A small network was trained on invented records. Each row is its activation on one of them, seen along a few directions.
Records have a field called BER. Each example row is followed by its value.
Records without BER are marked absent.
The largest differences between rows may come from other fields.
Strong random noise was added to every row along 3 fixed directions; ignore it. To show where, here is one row again and again, with new noise each time:
-27	-125	-325	101	-109	49	-186	-347	-17	383	94	216	195	196	-151	513	-267	-27	-68	67	-116	-201	320
162	-17	42	62	37	23	0	225	7	-262	-38	-192	-214	-239	-28	-190	43	-172	-32	-106	115	163	-106
442	96	-421	45	6	194	25	-205	71	26	13	-27	138	-35	-464	690	-442	-284	-270	18	101	-71	319
582	189	-217	-17	146	135	159	-24	101	-353	-24	-214	-17	-173	-444	328	-395	-394	-314	-3	211	47	118
64	-38	-131	10	61	-75	-66	-363	14	80	116	132	148	225	-142	202	-340	-119	-148	141	-72	-210	184

320	40	-54	-93	185	-161	-71	-412	-148	-20	62	136	174	108	110	251	-308	-302	-85	151	-8	162	73 : tade
-57	70	77	-72	135	-162	94	-236	117	-121	79	10	78	266	-160	-276	-333	-62	-190	175	1	-401	-37 : kob
162	-20	154	29	-20	85	-55	520	-107	-305	-108	-269	-324	-514	293	-236	449	-65	183	-297	111	558	-229 : godor
-349	-44	72	-29	31	-155	12	-221	181	27	149	76	90	364	-140	-356	-246	156	-123	152	-110	-602	10 : gase
-194	2	-81	-41	-17	-114	-167	-474	-151	435	93	375	332	387	113	307	-142	120	17	222	-216	-181	218 : bidi
-136	-57	151	60	-108	61	-49	362	-90	-19	-76	-62	-184	-212	234	-160	444	202	214	-184	-18	266	-106 : milik
358	123	-225	57	-97	246	-100	297	-182	28	-161	-124	-85	-463	14	421	203	-200	55	-194	143	487	39 : lel
93	-84	-33	89	-209	224	-113	577	-162	50	-186	-194	-258	-578	344	120	602	78	325	-417	116	637	-139 : gevo
294	114	-386	95	-163	364	95	92	71	189	-122	-26	92	-102	-425	787	-126	-2	-130	-90	108	30	296 : milik
17	-113	-234	65	-159	112	-207	10	-88	248	4	34	33	-155	122	348	92	-4	117	-162	-22	161	127 : godor
-37	-220	-177	132	-245	171	-247	224	-160	322	-52	20	-87	-323	334	379	396	115	301	-312	-48	423	59 : bugom
188	-121	-507	287	-392	514	-108	540	72	278	-211	-234	-212	-532	-287	654	198	-22	83	-426	207	255	168 : gase
375	110	-183	-36	14	201	218	193	188	-241	-93	-294	-55	-232	-294	228	-153	-140	-118	-191	259	30	-11 : fezed
334	211	1	-83	120	52	68	102	-40	-317	-24	-157	-38	-217	-93	38	-23	-197	-124	-17	91	174	-21 : lel
-344	-77	38	102	-103	-24	-76	2	57	149	55	112	-11	196	-111	-178	12	175	-49	93	-143	-334	60 : kob
120	42	0	-44	18	-32	-47	-154	-191	168	-37	181	132	58	194	299	39	-10	73	59	-51	268	53 : gevo
-207	66	-62	-29	-10	-64	-61	-341	-26	275	74	260	255	375	-108	136	-201	110	-104	232	-154	-353	181 : bidi
-390	-79	37	-16	18	-132	-19	-307	119	132	180	184	149	383	-138	-184	-153	193	-81	224	-223	-503	133 : absent
-2	1	-392	150	-279	400	64	266	218	250	-91	-95	-20	-119	-451	533	-17	179	-74	-195	75	-222	235 : kon
-102	32	35	32	-39	13	11	65	-8	84	-46	59	-20	72	-34	-51	25	68	-7	47	-10	-75	-19 : kon
-273	-13	-297	120	-271	221	-130	18	47	437	-2	145	135	97	-246	406	31	257	-23	-13	-115	-307	287 : bidi
-27	130	462	-293	448	-566	13	-689	-165	-262	224	274	271	540	330	-529	-329	-143	-121	456	-202	-168	-124 : pizi
24	48	218	-33	25	-48	4	225	-168	-86	-107	-41	-110	-171	314	-200	326	39	177	-87	55	361	-194 : milik
209	3	-273	-12	-53	109	38	-131	44	183	-53	-2	140	6	-108	474	-209	-87	-24	-83	122	0	109 : fezed
-535	-345	12	130	-243	-29	-212	32	18	415	55	134	-40	121	312	-138	272	366	289	-152	-171	-137	-20 : gizu
157	-81	46	32	36	-46	-125	66	-135	-88	-10	-40	-108	-190	226	-14	114	-155	84	-82	16	344	-62 : tade
-352	-207	-229	189	-250	84	-192	-109	62	472	55	186	74	192	-134	233	-59	198	17	15	-159	-355	224 : kob
126	-60	-28	22	-11	36	-95	112	-54	-100	8	-97	-106	-218	127	29	105	-92	59	-144	21	240	-18 : godor
-26	19	31	-146	148	-231	-82	-563	-92	109	186	261	301	369	145	122	-268	-5	-62	231	-196	-179	136 : lel
647	270	8	-199	286	7	255	-133	12	-472	6	-160	74	-107	-162	273	-274	-302	-227	24	141	245	30 : gevo
-221	-168	-30	59	-92	-93	-225	-85	-94	263	29	115	17	51	246	-87	60	39	144	-25	-71	-21	-21 : tade
-271	-94	301	24	-31	-87	23	365	35	-132	-82	-161	-272	-110	262	-682	308	129	175	-140	76	22	-357 : kon
-204	-150	114	81	-78	-47	-200	176	-105	10	34	-12	-160	-150	259	-263	309	78	165	-103	-103	143	-75 : pizi
304	79	130	-59	52	60	71	368	-100	-314	-108	-232	-185	-434	247	-73	312	-101	136	-240	163	525	-213 : bugom
281	157	-234	-63	37	86	-22	-224	-42	44	41	61	215	12	-201	519	-226	-127	-152	63	-16	-7	251 : pizi
81	122	-195	26	-10	83	42	-184	68	88	14	83	144	169	-390	291	-341	-89	-236	169	5	-298	192 : reni
24	-143	-11	131	-157	150	-28	415	15	-13	-133	-194	-254	-337	135	-46	298	27	178	-297	134	312	-150 : gizu
182	-81	-371	53	-161	226	-51	-48	12	295	-30	31	117	-104	-85	725	-34	26	57	-192	31	132	244 : fezed
282	241	326	-161	295	-123	346	38	124	-592	-20	-180	-82	83	-170	-394	-182	-134	-216	132	132	-35	-193 : kar
-240	-160	-436	233	-397	306	-230	207	25	576	-92	45	-7	-141	-145	453	114	168	120	-223	17	-126	197 : gase
210	136	-397	96	-175	348	-20	208	50	104	-81	-109	18	-260	-429	568	-27	-58	-144	-128	91	-29	256 : reni
-100	-58	-10	-8	-5	-10	1	-82	21	51	71	48	47	44	-2	35	47	87	45	24	-84	-39	71 : absent
104	-66	-144	22	-47	27	-23	-130	-11	178	-38	53	77	32	48	283	-122	-66	34	-46	58	81	33 : gizu
-356	-95	166	35	-33	-104	22	-65	109	95	45	112	0	312	-3	-290	-13	232	8	99	-119	-342	-30 : kar
360	100	-72	-148	165	-57	65	-288	-41	-122	67	12	177	23	36	312	-244	-186	-91	29	32	113	71 : bugom
226	252	140	-84	209	-47	225	-27	88	-416	27	-85	-2	106	-347	-160	-255	-154	-307	196	56	-180	-3 : reni
92	-103	-362	207	-245	338	-51	309	82	172	-110	-153	-132	-349	-278	414	105	-43	34	-210	114	124	148 : absent
18	45	-126	87	-209	305	85	518	104	11	-173	-218	-181	-316	-164	134	279	157	80	-275	160	90	-24 : kar

Here are new rows. What is BER for each?
44	68	-178	-120	195	-123	155	-696	247	-7	243	156	361	531	-489	234	-707	-77	-360	356	-123	-676	309 : absent
68	61	228	-141	259	-269	59	-312	-88	-199	78	97	89	179	142	-275	-149	-166	-48	254	-53	58	-98 : absent
208	11	-101	34	6	47	28	21	42	-70	-57	-102	-40	-103	-85	85	-156	-182	-61	-49	142	80	-36 : gizu
85	159	299	-85	163	-113	137	99	-65	-301	-59	-50	-86	9	96	-367	66	-57	-27	104	57	152	-207 : bidi
-210	-171	67	31	-17	-86	-22	-102	24	106	54	74	-6	122	113	-139	49	92	100	36	-83	-62	-25 : absent
296	84	-264	-132	104	-23	2	-647	-51	217	154	286	439	323	-113	808	-442	-81	-152	175	-134	-89	377 : bugom
-129	47	116	-10	22	18	188	137	242	-202	5	-126	-94	113	-242	-299	-69	147	-114	3	28	-352	-62 : kar
53	186	205	-60	80	26	188	325	63	-363	-73	-202	-155	-131	-96	-341	133	54	-61	-40	112	1	-151 : milik
-216	-187	56	-14	-74	-92	-105	-47	-57	207	31	91	32	56	353	-53	191	178	233	-113	-69	70	-63 : fezed
257	169	149	-42	120	-7	63	165	-124	-269	-102	-94	-100	-188	76	-109	96	-171	-22	19	101	344	-138 : bidi
64	225	97	-149	168	-72	200	-191	100	-210	64	19	146	258	-230	-74	-258	26	-213	198	-8	-300	46 : bidi
-304	-76	-154	118	-226	133	-86	124	71	345	-46	54	-7	50	-102	66	60	203	52	-67	-19	-264	59 : kon
-375	-132	-386	259	-461	373	-196	391	93	518	-89	2	-69	-178	-255	357	270	325	87	-241	-46	-231	223 : kob
82	229	446	-205	407	-323	233	-166	99	-689	154	-105	-39	234	-128	-745	-257	-153	-305	295	-36	-296	-188 : reni
216	27	-94	14	34	40	60	7	59	-95	-51	-106	-39	-62	-137	67	-198	-185	-93	-35	144	10	-27 : gase
-189	-157	52	147	-266	232	0	772	66	-16	-203	-309	-382	-492	197	-289	602	235	307	-447	179	284	-275 : fezed
